Small tables with named rows and columns. After each table, cells are looked up by row and column.

fonogev =
columns: pemo, patuv, mezigap, mer, luvak, vovabov, ziteva, zaluz, faf, gibodi
rineruk: [115, 84, 124, 140, 107, 120, 144, 113, 125, 151]
libomi: [123, 106, 106, 128, 92, 142, 129, 88, 160, 129]
zugeto: [142, 89, 95, 99, 84, 105, 104, 105, 95, 98]
rusaki: [114, 179, 125, 98, 177, 137, 101, 175, 148, 99]
kifen: [122, 87, 199, 83, 102, 182, 86, 104, 151, 90]
zed: [144, 46, 118, 144, 70, 117, 131, 59, 130, 132]
botod: [135, 161, 88, 83, 156, 112, 87, 164, 131, 81]
dob: [109, 77, 195, 110, 63, 225, 122, 63, 217, 129]
tuz: [128, 104, 73, 156, 106, 106, 150, 103, 91, 154]
vekiko: [160, 74, 111, 147, 64, 89, 137, 65, 75, 130]

patuv of vekiko: 74
pemo of vekiko: 160
mezigap of rusaki: 125
vovabov of botod: 112
mer of tuz: 156
gibodi of zed: 132
gibodi of rusaki: 99
luvak of tuz: 106
luvak of dob: 63
pemo of zed: 144
mezigap of tuz: 73

gur:
          fav  gofen   fal  zapusaf  ravatap  futodu
gema     86.1   19.5  47.8     46.7     38.3    43.4
lon      38.8   29.9  58.2     49.2     80.9    10.7
buz      64.7   36.5  56.9     59.3     60.4    63.6
fomoma   54.8   63.9  60.3     44.4     38.7    53.1
fatu     42.0   52.0  47.5     60.7     83.1    69.0
zefibe   39.7   73.8  63.7     47.1     52.1    52.0
radinid  54.8   50.2  56.8     51.1     55.2    36.4
romik    33.5   72.2  50.0     60.3     82.1    66.6
tum      45.5   64.4  61.6     55.2     63.0    63.0
ribamu   62.6   55.1  40.6     57.2     58.3    90.0
fup      43.4   71.3  67.5     46.8     45.8    29.2
kulagi   57.9   39.6  59.2     46.4     49.1    39.5

What is the gofen of kulagi in gur?
39.6
What is the fal of fup in gur?
67.5
What is the futodu of buz in gur?
63.6
What is the gofen of gema in gur?
19.5
What is the zapusaf of fup in gur?
46.8
What is the ravatap of radinid in gur?
55.2
What is the gofen of lon in gur?
29.9
What is the ravatap of ribamu in gur?
58.3
What is the zapusaf of romik in gur?
60.3
What is the zapusaf of fatu in gur?
60.7
What is the zapusaf of fomoma in gur?
44.4
What is the fav of buz in gur?
64.7
What is the zapusaf of ribamu in gur?
57.2
What is the fav of radinid in gur?
54.8
What is the fav of lon in gur?
38.8
What is the zapusaf of lon in gur?
49.2
Row with the largest zapusaf: fatu

Table pesip
|  | larir | tagefik | mubos | lefelu | sak | masi | vubam | nenomo | datela |
|---|---|---|---|---|---|---|---|---|---|
| gedu | -27893 | -49126 | 393 | -50483 | -38338 | -13437 | -43000 | -31912 | -2112 |
| sezilo | 10222 | -40778 | 16049 | -23297 | 5168 | 4096 | -23019 | -6008 | -36997 |
| dipo | -44645 | -22515 | -38662 | -31764 | 47951 | 77717 | 7524 | -78231 | 25184 |
| linegi | -30326 | -10868 | -36917 | -10656 | -13921 | -1079 | -16590 | -28958 | -31896 |
| korog | -48296 | 9688 | -48778 | -34549 | 24191 | -31928 | -7329 | -39303 | -50098 |
| pev | -908 | -10732 | 19420 | -5179 | -26801 | -2936 | 7276 | -28812 | 14554 |

What is the vubam of pev in pesip?
7276
What is the sak of dipo in pesip?
47951
What is the tagefik of pev in pesip?
-10732
What is the vubam of dipo in pesip?
7524
What is the lefelu of sezilo in pesip?
-23297
What is the datela of sezilo in pesip?
-36997
What is the sak of sezilo in pesip?
5168
What is the datela of korog in pesip?
-50098

Table zuzi
|  | tavil | kapev | luf | nekuga |
|---|---|---|---|---|
| fasamib | 74405 | 58210 | 88796 | 94124 |
| botet | 74508 | 61102 | 88872 | 93803 |
| sapev | 78081 | 73382 | 91548 | 37215 |
| gen | 75851 | -81767 | 90128 | 7830 |
| fetar | 74943 | -62215 | 89377 | 29934 |
| pil | 75510 | 77308 | 89603 | 83753 |

tavil of pil = 75510
luf of botet = 88872
nekuga of botet = 93803
luf of gen = 90128
tavil of fetar = 74943
kapev of botet = 61102
luf of sapev = 91548
tavil of fasamib = 74405
nekuga of pil = 83753
kapev of sapev = 73382
kapev of gen = -81767
nekuga of sapev = 37215
tavil of gen = 75851
tavil of botet = 74508
tavil of sapev = 78081
nekuga of fasamib = 94124
kapev of pil = 77308
nekuga of gen = 7830
nekuga of fetar = 29934
luf of pil = 89603
Row with the largest kapev: pil

buta
|  | bitog | rotona | gug | kis | tik | beke | gidaru |
|---|---|---|---|---|---|---|---|
| fodobad | 94 | 124 | 158 | 134 | 128 | 100 | 121 |
| nobe | 142 | 107 | 52 | 115 | 130 | 103 | 104 |
| dud | 124 | 76 | 165 | 86 | 126 | 136 | 115 |
| pas | 173 | 156 | 159 | 67 | 117 | 167 | 128 |
| tobuk | 100 | 132 | 111 | 106 | 141 | 111 | 123 |
| meto | 154 | 108 | 218 | 124 | 144 | 154 | 144 |

beke of dud = 136
bitog of fodobad = 94
gug of meto = 218
bitog of dud = 124
tik of dud = 126
beke of fodobad = 100
beke of pas = 167
tik of nobe = 130
rotona of fodobad = 124

rep:
fields: doma, mita, topa, pez, beba
feluso: [43.5, 82.1, 22.7, 25.2, 44.1]
nupes: [52.6, 43.1, 22.9, 12.6, 17.5]
fen: [64.4, 38.1, 18.5, 22.8, 39.5]
lofeta: [5.4, 27.9, 53.7, 45.2, 19.2]
tuzo: [8.2, 18.7, 59.4, 43.4, 18.9]
tefebug: [62.8, 21.6, 34.1, 10.8, 26.1]
tuzit: [51.9, 22.3, 18.4, 14.7, 48.5]
tili: [40.4, 18.9, 55.4, 45.3, 47.6]
foran: [53.8, 56.7, 37.3, 11.8, 47.8]
nima: [4.3, 21.7, 32.3, 31.2, 46.1]
fafa: [67.1, 23.1, 23.8, 16.1, 24.2]

pez of fen is 22.8
beba of tili is 47.6
topa of tefebug is 34.1
topa of tili is 55.4
mita of foran is 56.7
beba of nupes is 17.5
beba of lofeta is 19.2
beba of fen is 39.5
topa of tuzit is 18.4
doma of tili is 40.4
doma of tefebug is 62.8
topa of nima is 32.3
Which row has the largest doma? fafa

